Each row below holds a small network's activations on one input, seen along a few directions.
In each table, some parts of the input vary, and every possible input appears once, in random order.
Descriptions start from the smaller parts, as in this example, which fits no table here: one of 2 separate values, together with either a single point or one of 9 places around a ring or (one of 5 places around a ring, together with one of 6 places along a line).
Shared parts are said once, and a part with two or three values counts as separate values.

Other details of the inputs shift rows strongly along two fixed directions, in all tables alike. That doesn't count.

A family of inputs:
R1: [-11   4 -21   5 -39  -5   2  25  12  21   0 -16  17  18   4]
R2: [-14   4 -15   7  -3   3   2 -11  -9   9   4  11   0   0   6]
R3: [-4  5 -4  4 -3 -8 -8 -7 -3 -3  0  5  0  8  3]
R4: [ -8  12   5  -8   9 -15   0   0  -2  12   0  -2   4   5  10]
R5: [  5  -1   2  -8  -2  16  21  -4  13  11 -11  -5  -8  -6   7]
R6: [ 21 -11  14  -9  -5  60  13 -12  23 -17 -25  14 -30 -20 -11]
R7: [ -6  -6 -19   7 -26  -1  -1  29  16  14   3 -17  20  21  -1]
R8: [ -3   6   4  -3  26 -43  -5  -7 -10  15  11  -6  15   6   4]
R9: [-19   3  -3  12  24 -29 -18   2  -9   8   8  -1   6   1   0]
R10: [  3  -2   2   8   6  -4 -13   3  -5   3  -2  -4   1   6   3]
R11: [ -1   2  12  -4  -1 -12   9  -3  -8   3   7  -9   6  -9   3]
R12: [-11  -1 -19   4 -31  -9   7  22  16  16   0 -21  23  20   1]
R13: [ 11  -4   3   3 -16  48  16   2  15  -8 -25   0 -28  -8  -5]
R14: [ 5  2  2  2  0 -4 -6 12 -4  2 11 -6  8 -1 -2]
R15: [ 10  16  22   0  15  -6   0 -11 -25 -19  12   3 -10 -19 -12]
R16: [ -5  -7 -18  12 -25   4  -3  36  11  14   2  -8  13  17   5]
R17: [ -3  -3   5  -1  -6 -12  11   3   0   3   4 -12  12   0  -1]
R18: [ 13 -13   1  -6   0  18   9  -9  16  -2 -13   7  -8 -11  -6]
R19: [ -7   7   2  -4  11 -20  -7   4   1  13   1  -6   9  14   4]
R20: [-16  -4 -34  15 -51  -1   4  43  19  26  -5 -14  18  33   4]
R21: [ 15  -6  11   1  -2  37   4   3  10  -6 -20   1 -14  -4  -5]
R22: [ 7 -6  0  5  5  4 -1 -4  6  2 -7 -8 -4 -2 -3]
R23: [-10 -15 -25  -4 -30   3   3  21  21   8  -2 -13  16  21  -2]
R24: [-2  2  0  6  3 -6 -9  3 -5  3 -3 -5 -2  8  4]
R25: [ 15   0  32  -3  31 -13   5 -18 -21 -19  14   2  -6 -27 -14]
R26: [ 13  -5   3  -1 -11  47  23  -6  18  -9 -25  -4 -27 -13  -6]
R27: [ 2 -3  2 -5  6 -2 -9 -1  8  4 -2  7  3  1  4]
R28: [  1 -12   6  -8   5 -14   2  -4  -6  -7   7   0   5  -4  -8]
R29: [  2  -5  -9   1   3  -9 -10  -6   2  -1  -3  -1   5   1   1]
R30: [ 16 -10   5  -3   5  19  15  -3  23   7  -9  -3 -12 -11  -2]
R31: [-4 12  3 -1  1 -9 -1  4 -4  7 -6  0  0  4  7]
R32: [ 12  -7   2  -3  -5  33   0   1  14  -8 -14   8 -10  -4   2]
R33: [ -1 -16 -12   0 -22   1   9  19  23  18  -1 -17  15   8   0]
R34: [ -6   8   0  -1  11 -28 -19  -6 -12   0   6   5  14  14   5]
R35: [-16   4 -10   6   7  -2   0  -1 -10  13   0  -1  -5   1  -1]
R36: [ -7 -13 -27   5 -38   7   8  32  32  20  -5 -24  22  24  -2]
R37: [ 13   6  21  -3  25  -9  -4  -9 -17 -13  15  -1  -4 -21  -8]
R38: [  0  -5  -3  -4  17 -34 -11  -6  -1  10   8   3  15   0   5]
R39: [  2  -1   2   9  11 -11 -13   6  -4   6   5  -4   4   6  10]
R40: [-17   5  -7  12  23 -31 -21  -7 -15  -1  10  11  15  -4   1]
R41: [ 15  -8   2   3   3  25   9  -3  17  -2  -9  -7 -16 -10   1]
R42: [ 20  -6  20  -6   3  51  14  -6  20  -9 -21   5 -28 -16 -12]
R43: [ 7 -6 -6  0  3  4 -4 -5  8 -3 -4  0 -2 -6  5]
R44: [ -2   2  -4   5  14 -26 -22  -1 -11  -1  11   3  13   6  11]
R45: [-1  6  3  1  5 -6 -7  5 -3  4 -7 -4  3 10  2]
R46: [  5   9  12   3  17  -3  -4  -8 -26 -24  14  18 -10 -10  -6]
R47: [ -7   9   1  -2  -1 -13  -7  -7  -4   2   1   9   4   8   8]
R48: [ -2   0   4  -8   4  -7  -1  -6 -10 -12   9   0   0  -1  -5]
R49: [ -1  -4 -11  -4  -9  -1  -7  13   2  -1   7  -2  11   7   0]
R50: [ -6   4   3  -6  18 -36  -6 -15 -13   7   9   4  16   4   5]
R51: [-16   1 -12   9   5  -2  -7  -6  -5   3   2   9   4   0   1]
R52: [-12   5  -6  10  24 -31 -19  -5 -14  -2  13  11  10  -6   6]
R53: [ 17  -8   4   0  -8  52  21  -7  20 -11 -24  -5 -30 -15  -7]
R54: [-12   4  -3  11  24 -27 -15   2  -7   6  12   0   1  -2   6]
R55: [ -3  -2  -1  -8   0  -5   7 -11   2   9  -1   3   5   0  10]
R56: [ 12   4  33  -5  29 -12   6 -20 -23 -19  13   1  -8 -27 -10]
R57: [  7  11  28 -10  22  -4   0 -27 -29 -25  13  12 -14 -25  -7]
R58: [  7  -5  -3  -2  -5  24   5 -11  10  -9 -12   1 -13  -6  -2]
R59: [ -9 -17 -12  -7 -23  -2   8  10  14   7  -2 -10  12  13   0]
R60: [ -4   7   2  -4  18 -33   2  -5  -7  15   6  -6  14   5   5]
R61: [  7   9  15  -7  18  -4  -5 -15 -24 -24  15  10 -10 -13 -10]
R62: [  4  -3   0   0  14 -23   0  -2   7  16   2  -6  11   3  -2]
R63: [ -9  -8  -2  -8 -16 -10   6   1   0   7   3  -5  12   5   6]
R64: [ -4  -6   9  -8   1 -11   6  -9  -9  -8   7   0   5  -3  -3]
R65: [ -2 -15  -5  -8  -8 -10   1   6   6   5   3  -5  10   2  -2]
R66: [  0   8  12   3  28 -32 -21   1 -18   5  12   0  12   5   7]
R67: [ -5 -13 -19  -6 -22   3  -1  18  17   8   0 -10  13  13   1]
R68: [ -7  11  -1   3   6 -23 -10 -10 -13  -1   8   8   3   4   9]
R69: [ -7  12  -2   2  14 -30  -2  -6 -12   7   6  -7   6   1   9]
R70: [-11   4 -21  12 -35  -6   2  29   3  19   1  -6   8  17   4]
R71: [ 14  -9   1   2  -9  41   1  -4  13 -15 -17   6 -17  -8  -2]
R72: [  0   1   0   5   6  -3  -6   7 -13 -15  12  11   2   0  -3]
R73: [  1   7   3   0  -2   3   1   5   1   1 -14  -1  -2   6  -1]
R74: [-18   4 -12   9   3  -5  -5 -11 -11   7   6  10   6   2   1]
R75: [ 20  -6  19  -6   4  49  14  -4  23  -6 -16   4 -29 -17  -5]
R76: [  7  -5  -3  -2 -12  32  12 -11  13 -10 -16   2 -15  -7  -2]
R77: [ -5  10  -3   4  -1 -10  -1   2  -6   6  -2  -2  -4   3   7]
R78: [ 11 -11   4  -9  -4  32  16 -12  17  -4 -16   6 -15 -12  -4]
R79: [ -1   9   4  -4  -4  -5  -2  -8 -14  -8  11   7  -2  -4  -3]
R80: [ 11   7  19   1  28  -3  -9  -8 -30 -28  16  21 -10 -21  -5]
R81: [-3  2 -6 -1 -5  1  3 -9  3  0 -3  1 -1  0  8]
R82: [ -4   2   4  -6  -1  -8   2  -7  -9 -11   9   0   3   1  -4]
R83: [  3   8   8   8   5  -4  -3   9 -19  -9   9   5  -7  -5  -5]
R84: [ -5   8  -7   6 -13  -7  -1   3 -13  -2  10  11   0   5   0]
R85: [ -9  -6 -21   3 -34   2   7  26  23  16  -2 -23  19  21   0]
R86: [ -4  -6  -5   5  -3  42  12   1  12   1 -16   0 -27 -10  -6]
R87: [  9   3  13  -9   0  35  16  -4  13  -4 -19   2 -20  -9  -4]
R88: [-12   5 -14   5  -1   7   8  -1  -7  16  -1   1 -10  -2   4]
R89: [-4  3  3 -6  0 -1 -2 -8  4  2 -3  8  2  7  3]
R90: [-10   0 -16   1 -32  -2   7  20  14  18  -1 -20  16  14   5]
R91: [  8  -3  10  -9   0  32   6 -11  12  -9 -13  11 -17  -7  -3]
R92: [  4   1   2  -5   8  -4  -5  -1 -12 -16  11   5   0  -3  -8]
R93: [  2   0   7 -10  -8  28  10 -10  12  -1 -12  11 -13  -4   5]
R94: [ 15  10  31   7  33  -1  -6  -5 -34 -28  15  16 -17 -25 -10]
R95: [ -7  10   1   0   7 -26 -14  -8 -11   0   4   7  11  13   4]
R96: [-14  -2 -27   8 -35  -2   2  23   9  10   3  -1  13  27   2]
R97: [ 13  14  25  -1  21  -3  -3 -11 -26 -21  14   4 -11 -21 -12]
R98: [ -4   3  -6   4   2 -12 -14  -4  -5  -1   3   2   5  10   6]
R99: [ -8   2 -12  -2 -18  -6   0   7   1   0   8  -3   9  16  -2]
R100: [ 14  -7   5  -3  -4  37   0  -5  10 -14 -17   9 -13  -6  -4]
Description of these inputs: one of 2 separate values, together with one of 5 places along a line, together with either a single point or one of 4 places along a line or one of 5 places around a ring.
Changing only the place on the line of 5 turns R41 into R26. The same change can be made to R67. Which row results? -> R82
Changing only the place on the line of 5 turns R85 into R37. The same change can be made to R8. Which row results? -> R30
Changing only the place on the line of 5 turns R93 into R91. The same change can be made to R88. Which row results? -> R86
A walk changes only the place on the line of 5. It starts at R70 and steps to R20. List the rest of the walk in order. -> R83, R94, R16
Which other rows does R67 become when the place on the line of 4 takes its other values? List them by row number. -> R49, R65, R80
List by row number the other rows that have the place on the line of 5 and the choice among 2 separate values in common with R2. -> R47, R55, R57, R63, R68, R79, R81, R84, R93
Which other rows does R41 become when the choice among 2 separate values takes its other values? List them by row number. -> R43

A family of inputs:
R101: [ -2   1   5 -10   8 -30  -4  -2  -3   7  10  -4  19   7   3]
R102: [-17 -12 -28  -1 -22 -10  -1   9  24  23 -10 -11  21  26  11]
R103: [ -4   4   7  -5  27 -11  -6 -25 -13  -4   5  14  -6 -11   6]
R104: [ 13  -8   4   4   6  31   6  -6  15  -6 -19   4 -18 -11  -2]
R105: [ 17   2  23  -5  27  -4  -3  -7  -8 -11   4   1  -6 -15  -3]
R106: [-13   1 -15  -3 -19 -17  16   9  11  28  -1 -17  13  18   4]
R107: [  2 -11  -1  -8 -12  23  10  -7  20   0 -15  -1  -5   0  -1]
R108: [-15  17  -7   6   4 -34 -15  -2 -27   2  15  10  12  12   9]
R109: [-10   6   4  -8  20 -57 -16  -9 -16  10  17  -3  25  10   5]
R110: [ 16 -10   5   0  -3  39   8  -1  21  -4 -18  -2 -18  -8  -3]
R111: [  7   0   4   3  -1  18   0   4  -8 -16   4   0 -10 -10 -11]
R112: [ -4  13   5   3  11 -23 -11 -12 -27 -14  17  10   2  -4   0]
R113: [ -2  11   3   7  -1  19  -3   3 -11  -8  -4  13 -14  -2  -2]
R114: [  2 -14  -9   4 -28  22   9  26  14  -2  -2  -8   1   5  -6]
R115: [ -7  -7 -16   1 -28 -11   1  19   6   6  10  -7  20  14  -2]
R116: [  7   9  20   2  14   8  14  -6  -7   1  -3  -8 -16 -20  -2]
R117: [  6   6  13   3  35   2  -8 -19 -10  -6   0  17 -16 -19  -1]
R118: [ 15 -10   4  -3  -8  31   8   6  23   0 -17  -6 -13  -5  -2]
R119: [-13  -6 -27   4 -35  -6  -1  20  10  11   4 -10  21  22   3]
R120: [  3   7   8   7   6  12  -4  -1 -12 -17   4   9 -14  -8  -7]
Changing only one part turns R120 into R112. The same change can be made to R117. Which row results? -> R103
Describe the family of inputs behind these rows. -> one of 2 separate values, together with either a single point or one of 4 places along a line or one of 5 places along a line
A walk changes only the place on the line of 5. It starts at R117 and steps to R104. List the rest of the walk in order. -> R110, R118, R105
Which other rows does R108 become when the choice among 2 separate values takes its other values? List them by row number. -> R113
